These are the activations of a small neural network, seen along a few directions. Each row is one input.
In each table, some parts of the input vary, and every possible input appears once, in random order.
A made-up example of a description, with smaller parts first: one of 8 places around a ring, together with either a single point or one of 11 places along a line or (one of 3 separate values, together with one of 6 places along a line).
Shared parts are said once, and a part with two or three values counts as separate values.
(in the rows, 128 means zero)

Other details of the inputs shift rows strongly along two fixed directions, in all tables alike. That doesn't count.

A family of inputs:
r1: [156 138 151 163 116 149 126 117 161 131 131 138]
r2: [150 158 138 168 109 145 105 120 152 124 125 134]
r3: [144 127 118  66 144  82 147 123 148  87 135  95]
r4: [116 123 104  65 173 123 144 111  80 100 139 129]
r5: [139 116 120 178  92 144 111 138 146 136 132 124]
r6: [127 136 111  71 141  91 141 137 148  75 131  98]
r7: [111 116  97  65 144 133 153 166  66 121 136 116]
r8: [127 102 121 136 125 175 134 133  78 146 137 142]
r9: [138 123 120 181  90 140 106 137 141 134 130 121]
r10: [100 130 121 121 140 159 103  94  91 116 115 142]
r11: [103 131 136 106 128 165 106  99  90 116 101 133]
r12: [130 110 163 140  99 131 121 112 158 139 105 114]
r13: [144 120 119  68 135  79 153 146 144 105 134  91]
r14: [111 128 154 121 144 142 136 128  89 170 121 160]
r15: [145 143 125  64 176 125 157 143  76 131 141 142]
r16: [128 143 103  78 125  79 136 161 136  88 124  88]
r17: [123 115 135 161  85 136 112 140 148 143 111 113]
r18: [ 86 139 121 139 144 139 113 125  80 154 118 145]
r19: [140  99 149 152  94 130 126 123 151 157 119 112]
r20: [107 122 121 125 110 159 115 138  73 145 110 125]
r21: [116 137 132 162 111 128  92  93 155 110 112 124]
r22: [118 117 150 166 127 110 124 110 157 167 126 131]
r23: [ 95 113 124 131 147 150 127 102  90 138 124 151]
r24: [ 90 125 111 134 142 149 111 107  87 133 120 150]
r25: [119 124 150 146  92 133 105 123 155 129 100 114]
r26: [174 155 115 133 123  79 143 159 213  87 155 105]
r27: [100 112 126 129 148 146 127  95  89 143 125 150]
r28: [141 139  74  86 157 147 145 154  65 104 153 135]
r29: [153 125 126 175 105 156 120 125 156 128 137 134]
r30: [124 144 151 122 144 166 126 131  94 144 118 157]
r31: [ 96 118 137 131 152 140 133 116  89 167 126 148]
r32: [130 118 161 138 109 134 115  89 164 121 107 117]
r33: [105 117 135 119 145 161 119  88  95 121 118 143]
r34: [129 102 147 157  91 137 128 135 152 147 116 114]
r35: [104 131  96  66 171 128 136 121  80  91 137 130]
r36: [106 110 127 126 149 143 125  90  89 148 127 149]
r37: [160 137 153 160 117 145 125 111 160 136 132 137]
r38: [142 138 122  86 154  63 161 162 142 133 149 122]
r39: [ 90 133 109 137 140 145 106 105  82 131 118 147]
r40: [169 116 134 169 110 146 126 110 153 141 141 131]
r41: [108 119 147 171 124 117 126 122 159 157 124 134]
r42: [170 150 135 128 129  64 153 166 213 102 144 108]
r43: [153 139 118 180 100 148 108 124 147 125 132 130]
r44: [164 162 123 132 123  63 137 171 209  97 139 107]
r45: [100 135 147 123 142 149 128 139  90 161 120 160]
r46: [120 139 147 146  99 133  95  98 156 109 100 115]
r47: [134 123 116  73 132  85 156 157 146  95 131  93]
r48: [101 142 139 126 138 146 121 140  86 160 116 159]
r49: [117 150 150 168 109 114 108 138 150 154 113 141]
r50: [134 102 148 155  93 134 127 129 151 152 117 114]
r51: [149 101 134 172  99 141 126 128 148 146 139 125]
r52: [106 129 152 123 143 147 136 135  90 165 120 161]
r53: [139 145 124  66 175 127 159 149  76 126 140 143]
r54: [148 121  82 104 132  95 154 178 136  98 163 104]
r55: [149 130 128 110 115  64 142 133 217  74 131  84]
r56: [102 126 142 172 122 118 117 126 160 154 123 134]
r57: [147 126  86  84 161 148 161 149  70 109 158 136]
r58: [102 117 144 105 122 165 120 121  91 134 103 129]
r59: [150 151 139 166 111 149 109 122 158 126 126 137]
r60: [149 170 109  95 148  83 141 170 137  98 140 118]
r61: [163 117 133 172 109 150 128 116 154 137 139 133]
r62: [141 126 104  81 156  76 145 118 147  88 148 105]
r63: [ 89 119 118 131 146 152 119 106  91 135 123 151]
r64: [154  99 135 169 100 140 124 121 145 151 139 124]
r65: [111 144  88 103 156  64 145 167 139 113 146 112]
r66: [166 135 154 157 118 143 123 106 159 141 133 136]
Each input here is: one of 6 places along a line, together with one of 11 places around a ring.
Question: Changing only the place on the line of 6 turns r40 into r57. The same change can be made to r22. Which row results?
Answer: r41
Question: Changing only the place on the line of 6 turns r14 into r49. The same change can be made to r32. Which row results?
Answer: r46
Question: Change only the place on the ring of 11 in r29. List by row number the other rows that result.
Answer: r6, r7, r26, r30, r35, r45, r54, r56, r58, r63

A family of inputs:
r67: [161 108 107  58 151 195 153 115  40 105 146 131]
r68: [164 108  94 174  80 135 110 123 177  91 142  95]
r69: [154 143  79  46 142 158 143 158  58  70 141 110]
r70: [193 160  60  69 157  74 157 154 165  30 178  92]
r71: [110 107 141  83 161 158 155 121  74 139 126 145]
r72: [111  97 193 178 114 223 114  83  93 200 101 176]
r73: [166 164 102 123 155  69 148 160 155 118 161 129]
r74: [112 106 137 214  86 136 106 123 181 156 123 131]
r75: [165 150 147 185  80  87 120 167 209 145 125 110]
r76: [142 118 118 203  87  83 120 153 209 141 145 107]
r77: [100 132 159 148 115 190 110 129  91 163 101 157]
r78: [136 116 137  93 157 157 155 139  62 163 142 150]
r79: [ 91 135 132  88 146 161 132 142  67 126 109 142]
r80: [115 147 113  61 135  65 132 147 138  88 115  85]
r81: [163 154 144 193 115  85 119 134 223 131 143 130]
r82: [ 65  94 159 181  98 194  71  52  79 177  78 145]
r83: [112 101 183 140 111 153 107  65 129 161  91 128]
r84: [125 151 100  61 161 122 153 187  59 125 141 130]
r85: [136 146 149 182 118  87 119 114 233 107 128 125]
r86: [ 99 142 106  39 159 115 142 155  68  98 119 121]
r87: [ 95 136 159 145 142 173  97  70  99 142 103 167]
r88: [110 115  87 109 129  64 136 147 158  93 140  96]
r89: [120 113 129 197 100 157 108 125 105 183 126 147]
r90: [109 106 143  72 156 150 144 107  71 137 119 140]
r91: [135 162  88  52 172  19 149 135 171  60 147  87]
r92: [145 119 132  96 154 152 157 140  56 171 142 151]
r93: [117 109 123 192  91  85 119 135 220 117 130 103]
r94: [132 143 161 203 114 138 106 104 194 146 122 153]
Question: What do these inputs look like to the network?
Answer: one of 4 separate values, together with either a single point or one of 6 places along a line
Question: Change only the place on the line of 6 in r80. List by row number the other rows that result.
Answer: r75, r77, r79, r84, r86

A family of inputs:
r95: [128 127 137 162 108 131 112 109 164 118 119 130]
r96: [105 129 124 118 135 124 129 142 104 134 123 128]
r97: [121 121 138 168 107 115 114 119 156 143 118 122]
r98: [123 128 132 109 143 123 139 124 108 140 125 133]
r99: [123 127 114 111 127 140 121 122 104 111 123 115]
r100: [116 116 129 139 119 145 118 114 116 123 119 128]
r101: [137 119 141 150  95 135 108 111 162 123 116 115]
r102: [120 130 137 164 115 127 113 113 167 133 122 128]
r103: [120 123 145 130 133 144 129 113 126 142 120 132]
r104: [116 119 122 111 134 121 131 130 105 139 128 131]
r105: [125 136 159 158 116 118 115 123 165 142 117 134]
r106: [136 124 114 139 128 162 134 145  83 146 142 140]
r107: [144 128 151 148 104 136 116 106 165 123 113 116]
r108: [108 140 123 116 141 125 129 137 109 131 123 139]
r109: [125 137 114 110 133 142 120 117 109 108 124 127]
r110: [171 152  84  66 146  29 159 169 195  51 163  75]
r111: [127 128 129 108 142 135 129 116 111 113 129 135]
r112: [119 132 130 110 149 131 130 121 113 127 133 133]
r113: [162 138 112 118 143 121 147 157 123 124 156 132]
r114: [121 115 121 108 129 136 130 125 109 117 127 129]
r115: [148 127 129 128 137 165 143 139  90 150 138 147]
r116: [156 119 134 172  98 139 126 143 156 148 140 131]
r117: [145 136 107 132 136 146 138 149 103 134 146 143]
r118: [104 122 136 114 132 142 126 133  93 148 118 141]
r119: [114 134 116 119 142 122 128 125 107 132 127 138]
r120: [114 118 122 109 137 132 131 129 111 132 130 127]
r121: [126 130 161 155 112 120 124 125 166 147 112 129]
r122: [139 134 143 152 119  91 123 123 181 130 130 122]
r123: [136 127 122  98 139 113 146 130 130 105 132 119]
r124: [109 122 116 118 139 131 129 129 107 128 129 122]
Question: Changing only one part turns r95 into r111. The same change can be made to r102. Which row results?
Answer: r112
Question: What do these inputs look like to the network?
Answer: one of 5 places around a ring, together with either a single point or one of 5 places along a line
Question: Change only the place on the ring of 5 in r107. List by row number the other rows that result.
Answer: r99, r101, r109, r110
Question: Which other rows agree with r104 in the place on the ring of 5? List them by row number.
Answer: r101, r114, r116, r118, r120

A family of inputs:
r125: [125 137 115  94 166 126 155 154  81 147 146 145]
r126: [ 93 125 182 180 117 158  97  85 137 169  94 158]
r127: [107 125  98  82 152 129 130 124  88 101 128 125]
r128: [100 102 168 167  91 170  88  68 139 144  87 129]
r129: [164 131 105  92 144 149 153 151  86 116 152 133]
r130: [154 147 126 153 123  38 139 157 231 114 145 105]
r131: [ 92 121 167 186  97 159  90  92 142 156  95 143]
r132: [137 129 117  94 161 125 162 168  84 151 150 145]
r133: [111 139 101  99 152 120 137 147  84 125 136 132]
r134: [113 114 181 161  98 186  88  58 135 137  84 134]
r135: [128 128 129 130 100  35 130 140 235  95 121  76]
r136: [135 113 147 195  92 184 103 104 131 161 119 145]
r137: [170 131 112 156  99  57 150 184 217 119 156  96]
r138: [182 125 105 160  97  71 148 171 218 103 160  90]
r139: [123 131 101  99 149 128 146 162  82 135 143 131]
r140: [ 92 127 135  65 164 109 140 121  89 129 117 130]
r141: [121 130  95  96 151 140 133 133  72 113 141 133]
r142: [151 125 161 189  96 193 103  97 137 152 118 147]
r143: [141 141 104  87 153 141 135 130  89 101 141 132]
r144: [120 138 111  74 157 142 133 114  84  93 127 130]
Question: Changing only one part turns r131 into r139. The same change can be made to r127. Which row results?
Answer: r136
Question: What do these inputs look like to the network?
Answer: one of 4 places along a line, together with one of 5 places along a line
Question: Change only the place on the line of 5 in r125. List by row number the other rows that result.
Answer: r126, r130, r132, r140
